A small network was trained on made-up records. Each row is its average activation on records with the value named, seen along a few directions.
Values that are neighbours, or in one group, have similar rows; names and order tell nothing.
Strong random noise was added to every row along 7 fixed directions; ignore it. To show where, here is one row again and again, with new noise each time:
-63,222,241,90,-106,38,-135,-123,-7,218,-39,131,-4,-189,-90,389,139,-59
157,0,1,359,76,-56,-210,62,-186,57,242,271,105,17,-96,401,36,-216
58,-325,-232,-84,-188,99,6,270,-69,-18,32,155,267,225,-48,273,53,47
77,-99,95,82,-27,-75,100,22,-89,-44,30,-82,95,76,15,-65,78,-10
157,-282,619,-224,-458,77,-138,-52,-44,149,0,-285,432,-78,-154,-249,288,-470
90,-450,269,224,-533,-443,-24,-79,219,118,166,477,283,87,79,-531,-82,-172
27,228,-81,170,47,285,58,-228,-180,30,-206,-788,37,-63,-179,395,210,419
48,97,91,-66,-190,40,-106,68,-21,120,97,46,-60,-219,56,83,114,39
23,-67,-630,362,564,-250,276,428,-223,-311,227,672,-190,423,204,409,-212,212


Values of V:
v12: 43,132,159,39,581,-31,53,-60,-80,-157,156,197,-100,-141,64,170,-127,-168
v6: 219,188,162,209,373,-142,-90,77,-154,-191,159,-180,-343,-28,6,-450,-77,-443
v10: 378,-450,-703,164,-240,-181,-108,358,-50,-127,462,253,20,301,295,-494,-204,253
v1: 46,-169,-340,230,21,-227,-261,-230,267,100,28,195,29,49,-113,115,-257,59
v9: -125,662,10,59,-134,63,-481,-10,87,319,308,259,-651,-718,243,-28,-119,157
v3: 149,240,252,267,-503,58,-779,-574,259,384,151,-255,82,-503,-383,-99,-39,-400
v4: 18,246,-71,-50,-443,98,-557,254,75,200,426,493,-244,-663,164,175,-49,29
v11: 4,321,-273,-205,706,419,-27,104,-344,-57,17,-228,-70,-104,-159,693,41,-129
v7: -43,14,-4,153,-60,-293,-17,61,54,45,175,562,-94,6,111,2,-26,-119
v5: -200,-87,72,475,-537,-135,-102,-712,400,359,-429,-116,196,166,-266,52,26,119
v2: 117,-2,38,165,730,136,194,187,-333,-397,61,-100,154,274,-54,203,-111,-209
v8: 340,23,-279,23,30,33,-427,311,-80,-70,638,97,-251,-342,157,-569,-215,-96
The values of V form a 3 by 4 grid.
Name the neighbours of v6, in listed order.
> v9, v3, v5
Name the neighbours of v11, in listed order.
> v12, v1, v8
A value of V combines one of 3 hidden first parts with one of 4 second parts; all combinations occur once.
v4 and v7 share the first part; v4 and v9 share the second. Which value has the first part of v9 and the second part of v7?
> v10
v12 and v2 share the first part; v12 and v11 share the second. Which value has the first part of v11 and the second part of v2?
> v8
